array([[122, 111, 132, 115, 122, 121, 125, 120, 123, 128, 135, 133, 127,
        127, 125, 133],
       [109, 137, 128, 112, 153, 122, 123, 126, 122, 127, 137, 141, 126,
        136, 120, 129],
       [118, 107, 127, 110, 123, 124, 119, 119, 140, 130, 131, 143, 129,
        130, 121, 140],
       [122, 111, 121, 106, 123, 135, 117, 123, 144, 129, 131, 151, 130,
        130, 115, 144],
       [121, 119, 121, 106, 131, 134, 117, 125, 142, 128, 132, 151, 129,
        132, 115, 143],
       [120, 107, 130, 113, 122, 122, 122, 119, 134, 129, 132, 135, 128,
        128, 123, 138],
       [119, 122, 122, 106, 134, 133, 118, 125, 139, 128, 133, 150, 129,
        132, 116, 141]])
The entry just left of 136 is 126
Which number is the entry just right of the largest entry?
A: 122
Which number is the entry just left of 138?
A: 123
Which number is the maximum?
A: 153
Which number is the entry just left of the largest entry?
A: 112

M =
[[124 132 114 116 122 132 129 131 135 131 140 153 132]
 [120 123 127 128 117 128 129 130 126 128 127 133 128]
 [125 129 112 137 122 134 139 126 126 117 141 138 126]
 [143 126 140 140 126 135 139 125 121 120 147 135 130]
 [123 127 144 119 130 118 117 130 124 127 123 126 140]
 [128 143 123 120 133 128 125 126 147 117 121 140 120]
 [110 129 126 122 129 121 131 131 137 135 114 123 137]]
Report the entry directly above the smallest entry.
Answer: 128
Report the entry at the centre.
Answer: 139
The entry just right of the smallest entry: 129
Report the entry just right of the centre entry.
Answer: 125
Report the entry in the top-left corner.
Answer: 124
The largest entry in the first column -> 143
Report the minimum.
Answer: 110
Report the entry just left of the largest entry.
Answer: 140
Report the top-right entry.
Answer: 132
The last entry, reading row by row is 137
The maximum -> 153
The third entry, reading row by row -> 114
The bottom entry of the column that holds the largest entry is 123
The entry directly below the largest entry -> 133
The third entry on the main diagonal -> 112
The third entry on the diagonal from the top-right corner -> 141
The entry directly below the centre entry: 117
Report the smallest entry in the last column.
Answer: 120
Report the fifth entry, reading row by row.
Answer: 122
The 3rd entry from the end, reading row by row: 114

m = [117 156 128 112 146 123 150 106 158 134 124 148 104 106 148]
Report the 1st entry.
A: 117
The fourth entry from the end -> 148
The last entry: 148
The 3rd entry from the right -> 104
The entry just right of 158: 134

Questions about the row below.
1) Which number is the entry just right of 107?
2) Which number is the entry just left of 142?
[107 142 150 144 148 102 105 140 145 148 145]
1) 142
2) 107

x =
[[141 129 126 119 145 149 132]
 [145 152 126 115 133 126 127]
 [129 138 117 129 145 138 117]
 [141 129 136 106 133 138 127]
 [129 129 122 129 151 142 127]
 [129 133 122 124 151 142 122]
 [129 129 122 110 127 134 132]
 [133 129 131 129 127 145 127]
 [137 138 136 119 151 126 132]
 [129 156 112 124 121 134 112]
 [129 129 122 133 127 126 112]
 [129 133 126 129 156 126 117]
 [145 129 136 115 127 126 137]
 [141 129 136 129 127 126 142]
 [125 138 117 133 151 142 112]
 [125 129 112 129 133 138 127]]
Counting starts at 1.
Report the entry at row 2, column 2.
Answer: 152
Report the entry in row 2 and column 1.
Answer: 145
Report the entry in the top-left corner.
Answer: 141
The entry in the top-right corner: 132
The minimum -> 106
Report the top entry of the column that holds the smallest entry.
Answer: 119
The entry just right of the smallest entry is 133
The entry at row 3, column 1: 129
The bottom-right entry -> 127
The entry at row 1, column 2: 129
The bottom-left entry is 125
Report the entry directly above the smallest entry.
Answer: 129
Report the entry at row 2, column 3.
Answer: 126
The entry directly below the smallest entry is 129
Report the entry at row 3, column 2.
Answer: 138
Report the bottom entry of the column that holds the smallest entry.
Answer: 129
Report the entry just left of the smallest entry.
Answer: 136
The entry at row 1, column 3 -> 126
Report the entry at row 3, column 3.
Answer: 117

Read these off the table that follows. Indices start at 1.
1) Report the entry in the top-right corner.
2) Report the largest entry.
3) Report the top-left entry.
4) Report the entry in row 1 and column 3.
5) Report the entry in row 1 and column 2.
6) Report the entry at row 3, column 1.
7) Report the bottom-left entry.
[[135 142 125 118 136 118 136 120 119 145 144]
 [132 106 122 119 135 119 137 118 118 104 105]
 [133 108 119 118 136 118 137 118 118 107 108]
 [124 148 136 138 121 138 118 139 139 151 150]
 [136 141 123 119 136 119 137 119 120 142 142]
 [125 148 137 139 121 139 119 138 138 149 148]
 [121 117 134 136 120 136 119 136 136 117 117]
 [138 139 124 119 138 119 138 120 120 142 142]]
1) 144
2) 151
3) 135
4) 125
5) 142
6) 133
7) 138
